These are the activations of a small neural network, seen along a few directions. Each row is one input.
Each table varies a few parts of the input and shows all the possible inputs, shuffled.
Descriptions start from the smaller parts, as in this example, which fits no table here: one of 8 places around a ring, together with either a single point or one of 9 places along a line or (one of 3 separate values, together with one of 4 places along a line).
Shared parts are said once, and a part with two or three values counts as separate values.

Other details of the inputs vary at random and push rows far along two fixed directions, the same in every table; ignore that.
To show where, the next rows are all for the same input, with only those details redrawn:
3,-37,4,7,13,7,-17,34,22,-3,-36,-3,12
2,-60,25,27,25,-22,-14,48,1,19,-98,-23,6
-18,-52,50,-42,24,-28,0,49,-7,-55,-38,-28,-74
10,-25,-15,14,5,26,-23,25,37,5,-16,10,38

Table:
x1: -17,27,31,-40,10,-48,13,-17,-46,-21,13,-48,-64
x2: 45,32,-14,-21,16,5,-10,-44,-7,-20,66,33,9
x3: 1,10,-35,24,-19,23,-31,-17,22,93,10,22,54
x4: 17,33,-47,68,-22,74,-11,17,66,24,-6,33,108
x5: -42,-19,8,32,4,16,-8,26,5,50,-43,-9,31
x6: 14,43,-40,40,-28,43,-22,-9,36,100,-3,34,57
x7: -18,48,-41,-38,-11,41,-22,-23,32,26,90,34,1
x8: 27,-1,3,10,-3,-37,-16,-21,-25,64,-32,-28,5
x9: 22,54,-7,27,-25,-1,5,-25,-7,41,-1,-16,23
x10: 20,12,7,-20,8,-8,40,21,-9,-66,1,-11,-2
x11: -19,33,-29,-23,-22,27,-33,-34,30,29,92,48,7
x12: 2,-1,1,-37,-1,20,1,43,29,-58,33,13,-39
x13: 25,45,-14,-14,0,14,26,-62,3,-50,112,24,5
x14: 1,19,-60,58,2,64,-20,9,61,27,2,28,119
x15: -30,9,-16,-43,-6,53,-20,8,41,0,67,26,-10
x16: 41,-10,28,11,58,-51,9,3,-59,29,-90,-31,-16
x17: 7,-22,28,16,46,-44,32,27,-34,-15,-107,-42,15
x18: 35,15,-2,16,-8,-38,-4,-3,-26,65,-35,-21,-3
x19: 13,-3,15,8,-2,-54,0,-37,-17,45,-4,-19,-32
x20: -15,-11,7,-39,7,15,-20,15,34,-63,50,26,-28
x21: -30,-18,21,37,-3,-31,-5,6,-30,74,-60,-25,13
x22: 33,-2,18,-46,18,-21,31,31,-9,-63,-11,-10,-40
x23: 3,-24,43,-31,25,-38,36,19,-32,-71,-36,-40,-29
x24: -8,36,-34,47,-31,23,-5,-1,12,78,12,19,61
x25: -31,-12,51,-46,-9,8,4,42,3,-17,-7,-8,-88
x26: -50,-55,44,52,-2,-26,8,18,-3,52,-61,-17,-2
x27: -40,-26,46,-21,5,-56,8,-5,-21,25,-5,-13,-90
x28: -28,-29,11,4,-7,13,-31,10,21,38,1,24,5
x29: -34,-74,-41,56,-14,-2,-10,10,-33,-11,-104,-10,12
x30: -21,-28,25,-34,10,-7,7,15,32,-65,36,8,-63
x31: -50,-17,47,-30,-13,-5,18,47,-15,-30,9,-18,-68
x32: -2,-8,28,-27,14,-27,46,-10,-1,-84,25,-11,-30
x33: 22,32,-38,2,-4,36,4,-30,36,-45,64,39,81
x34: 38,31,0,22,-12,-20,-7,-13,-12,70,-46,-18,4
x35: -45,31,-2,-22,-23,8,-13,-29,6,-1,85,25,-11
x36: -75,-47,-5,-23,-27,-39,3,-20,-82,-22,-37,-23,-104
x37: 5,-6,-41,59,-10,50,-19,11,50,23,-7,18,109
x38: 3,-6,-88,-7,-31,43,11,-47,-6,-74,32,27,36
x39: 11,21,32,-34,24,-29,16,-32,-46,-67,50,-3,-41
x40: 3,22,15,-49,14,-40,-3,-17,-29,2,12,-31,-63
x41: 61,-7,20,30,34,-48,16,15,-55,39,-85,-21,-4
x42: -29,-11,27,-55,-15,13,2,40,8,-24,39,5,-74
x43: 42,16,-39,-1,24,24,2,-2,29,-3,-12,16,64
x44: -50,-4,58,-30,-15,8,17,40,-7,-32,-4,-19,-73
x45: -25,-49,37,51,23,-34,-8,37,-9,4,-92,-16,18
x46: -25,37,-36,31,-9,27,-15,-16,15,71,17,15,59
x47: -3,1,2,16,-8,-19,-7,21,-13,77,-37,-1,-11
x48: -44,-24,40,-25,6,-15,23,16,15,-88,38,-8,-64
x49: 41,5,5,36,22,-17,11,-21,-40,21,-33,-18,44
x50: 3,-37,4,7,13,7,-17,34,22,-3,-36,-3,12
x51: 47,31,33,-36,22,-18,22,-4,-35,-35,-4,-10,-62
x52: 31,14,9,31,41,-28,17,-12,-48,20,-55,-24,27
x53: 28,17,-24,-38,0,21,21,-30,47,-65,86,34,8
x54: 43,14,37,46,26,-36,29,4,-55,23,-95,-33,5
x55: -41,-6,17,32,-11,-28,8,-19,-6,52,-2,-3,-8
x56: 32,15,15,-38,21,-21,21,-42,-15,-46,68,10,-54
x57: 0,0,-44,-32,-12,4,14,-63,-68,-85,44,5,-52
x58: -79,-51,-26,-37,-44,24,-5,-13,-33,-60,23,3,-75
x59: -10,-20,-32,55,-23,43,-24,-11,61,88,12,42,70
x60: 11,21,-4,16,-16,-20,-5,-32,-21,39,7,-27,25
x61: -25,6,39,41,-5,-30,11,23,-32,68,-88,-28,-15
x62: -39,-43,28,31,-7,3,-7,28,-5,45,-49,-19,19
x63: 19,13,-3,-63,12,7,6,-14,20,-85,68,27,-15
x64: -17,26,28,-39,-10,-43,0,-38,-34,-32,58,-20,-54
x65: 39,-15,-5,-11,18,-2,7,6,7,-17,-29,-4,30
x66: 1,24,2,-51,-10,46,-2,30,49,-75,54,21,-45
x67: -24,-8,-9,-41,-23,51,-22,5,39,-1,74,24,-7
x68: 73,23,-46,39,10,26,-17,-37,4,56,4,23,92
x69: 32,27,-34,32,-14,-8,-37,-48,7,79,14,17,59
x70: -1,7,-94,43,-52,15,-23,-78,-33,39,4,8,45
x71: -9,-24,20,35,8,-12,12,58,-3,-11,-66,-18,7
x72: -52,10,-2,-26,-27,47,-17,-10,36,-28,103,36,3
x73: 47,66,-34,-11,-7,34,22,-30,-3,-37,93,24,28
x74: -8,10,-21,-40,13,42,-14,20,47,-50,50,21,-7
x75: 17,34,-2,17,-19,-27,10,-11,-27,32,2,-25,4
x76: 54,26,-20,3,3,28,13,8,31,-11,-23,16,42
x77: 32,58,-29,-15,-15,53,28,-8,40,-63,55,22,45
x78: -18,-3,49,-5,-1,-74,23,-31,-44,-2,0,-45,-70
Q: Describe the family of inputs behind these rows.
A: one of 6 places around a ring, together with either a single point or (one of 2 separate values, together with one of 6 places along a line)
Q: The inputs of x12 and x41 match in every part but the place on the ring of 6. If x30 is changed in the same way as x12 into x41, which row does it become?
A: x56
Q: Which other rows does x33 become when the choice among 2 separate values takes its other values? List them by row number.
A: x63
Q: List by row number the other rows that have the place on the ring of 6 in common with x28.
A: x5, x15, x25, x26, x31, x42, x44, x58, x59, x62, x67, x72
Q: Which other rows does x50 become when the place on the ring of 6 takes its other values? List them by row number.
A: x3, x8, x65, x67, x68
Q: Which other rows does x4 become when the choice among 2 separate values takes its other values? List them by row number.
A: x66

Table:
x79: -9,-21,29,-17,16,-32,7,6,-34,-23,-24,-19,-48
x80: -8,1,23,-43,2,-12,20,4,-17,-70,29,-13,-58
x81: 25,16,-18,17,1,10,1,-9,16,7,5,10,39
x82: 15,-24,2,44,15,-26,5,3,-20,33,-77,-16,33
x83: 3,15,10,-27,0,6,9,1,0,-30,33,3,-27
x84: -9,-5,15,25,4,-15,-1,11,-9,41,-41,-14,11
x85: 12,18,-26,-3,-8,21,3,-17,17,-25,38,16,21
x86: -15,-4,25,-40,7,-17,15,4,-21,-54,15,-10,-66
x87: -8,3,-20,20,-13,11,-7,-18,9,30,12,12,31
x88: -3,-39,23,23,15,-45,-5,12,-40,36,-87,-29,-18
x89: 14,14,-25,-6,-4,18,-3,-22,12,-22,43,14,23
x90: 24,-1,-23,55,-2,1,-14,-2,8,75,-55,5,60
x91: 23,16,-25,16,1,20,-11,-16,16,23,19,20,44
x92: 21,6,-29,55,-5,14,-17,2,12,77,-49,6,74
x93: 8,0,10,-6,11,-12,6,0,-9,-1,-7,-3,-10
x94: -23,-2,36,-44,4,-26,12,0,-17,-31,28,-15,-69
x95: -5,-26,29,15,12,-31,11,18,-34,7,-66,-23,-24
x96: 27,12,-27,46,0,16,-9,-8,17,51,-23,17,65
x97: 21,34,-23,-13,-11,32,4,-15,26,-26,63,20,24
x98: -22,-4,29,-42,9,-16,15,13,-25,-54,8,-17,-65
x99: -8,25,-34,-9,-22,36,-14,-32,27,-3,82,29,24
x100: -13,17,-17,0,-23,25,-3,-15,16,0,48,16,11
x101: -24,-32,33,32,10,-40,4,22,-35,38,-87,-33,-12
x102: 4,30,-42,-13,-28,46,-9,-21,27,-10,72,28,20
x103: 9,-22,35,25,25,-43,12,26,-31,18,-91,-35,-1
x104: -33,-9,33,-36,-2,-26,12,2,-21,-39,16,-16,-73
x105: -13,-41,6,20,5,4,-14,38,16,22,-58,-3,10
x106: 5,-33,-16,60,7,24,-18,32,32,52,-71,14,74
x107: 18,19,-27,15,-15,25,-10,-9,19,31,15,16,36
x108: 14,-23,33,8,26,-45,8,11,-31,2,-60,-28,-17
x109: 9,5,-25,17,-3,16,-4,-14,7,16,5,15,34
x110: -21,-3,38,-43,7,-28,6,-1,-19,-32,30,-15,-69
x111: -33,-17,5,-19,-8,25,-9,24,35,-25,32,14,-13
x112: 9,12,-37,19,-16,24,-12,-15,17,25,11,18,36
x113: -14,19,11,-29,-12,7,5,-5,6,-22,55,4,-32
x114: 28,18,-26,16,0,16,-1,-16,19,13,16,14,51
x115: -11,-51,36,8,23,-21,5,47,-1,-17,-76,-20,-15
x116: 0,32,-24,-3,-18,29,-7,-21,31,7,65,25,22
x117: 2,14,-30,-12,-15,23,-8,-20,13,-2,43,17,10
x118: -7,1,20,-47,4,-18,7,-1,-15,-32,25,-10,-61
x119: 11,34,-25,-8,-7,36,-4,-9,24,-7,50,21,28
x120: -4,15,-3,-31,-2,11,11,-3,2,-54,41,0,-17
x121: -11,-22,17,11,6,-26,1,18,-28,19,-64,-25,-18
x122: -7,2,24,-56,5,-19,2,-3,-17,-43,37,-10,-72
Q: The inputs of x113 and x97 match in every part but one. If x87 is changed in the same way as x113 into x97, which row does it become?
A: x82
Q: The inputs of x98 and x120 match in every part but one. If x93 is changed in the same way as x98 into x120, which row does it become?
A: x114
Q: Describe the family of inputs behind these rows.
A: one of 4 places along a line, together with either a single point or (one of 2 separate values, together with one of 5 places along a line)
Q: Which other rows does x106 become when the place on the line of 4 takes its other values? List them by row number.
A: x105, x111, x115

Table:
x123: 8,18,-32,32,-8,15,-14,-27,5,50,9,16,55
x124: 6,-32,12,20,16,-19,-3,15,-11,10,-57,-15,11
x125: 18,9,-36,6,-7,36,-11,-15,37,-6,39,31,44
x126: 24,34,0,-22,2,14,7,1,16,-12,40,8,2
x127: -3,-25,14,19,11,-21,7,14,-7,-1,-51,-16,6
x128: -13,-17,-11,36,-9,6,-8,13,11,39,-42,-1,34
x129: 8,-9,12,23,7,-21,13,4,-29,5,-51,-17,-1
x130: -7,0,-31,38,-21,37,-12,0,26,35,1,23,57
x131: -8,-11,17,26,2,-29,7,-6,-32,28,-39,-17,-9
x132: -33,-11,22,-61,-4,-1,1,14,-5,-60,42,-9,-78
x133: 22,32,-14,23,-5,16,-10,-14,24,56,21,15,48
x134: 13,36,-27,-49,-14,33,-1,-24,14,-56,91,19,-13
x135: -1,-3,18,-14,7,-27,17,4,-26,-27,-23,-23,-35
x136: -9,-8,17,12,1,-33,6,-7,-26,21,-33,-22,-14
x137: 26,19,-32,0,-7,21,-2,-19,12,-2,26,19,22
x138: -13,13,-36,-3,-16,46,-15,-5,32,3,48,29,31
x139: -3,-26,14,16,20,-18,2,14,-13,2,-51,-11,6
x140: -22,-4,44,-40,8,-11,4,33,5,-25,8,-12,-64
x141: 0,-4,18,-18,16,-23,12,4,-32,-25,-22,-18,-35
x142: -11,-7,27,-34,3,-33,7,-9,-28,-20,11,-12,-66
x143: 10,-5,-10,34,-2,-14,-12,-13,-13,54,-30,-6,30
x144: 20,-2,11,25,15,0,-4,21,21,28,-31,2,37
x145: -17,-18,31,-25,8,-17,17,13,-15,-57,2,-13,-47
x146: -15,17,-26,-44,-22,45,-9,-10,37,-41,93,30,-22
Q: Describe the family of inputs behind these rows.
A: one of 4 places along a line, together with either a single point or one of 5 places along a line
Q: The inputs of x136 and x135 match in every part but the place on the line of 4. If x131 is changed in the same way as x136 into x135, which row does it become?
A: x129
Q: List by row number the other rows that have the place on the line of 4 in common with x124.
A: x125, x127, x139, x144, x145
Q: A walk changes only the place on the line of 4. It starts at x133 and steps to x126. List the rest of the walk in order.
A: x144, x140
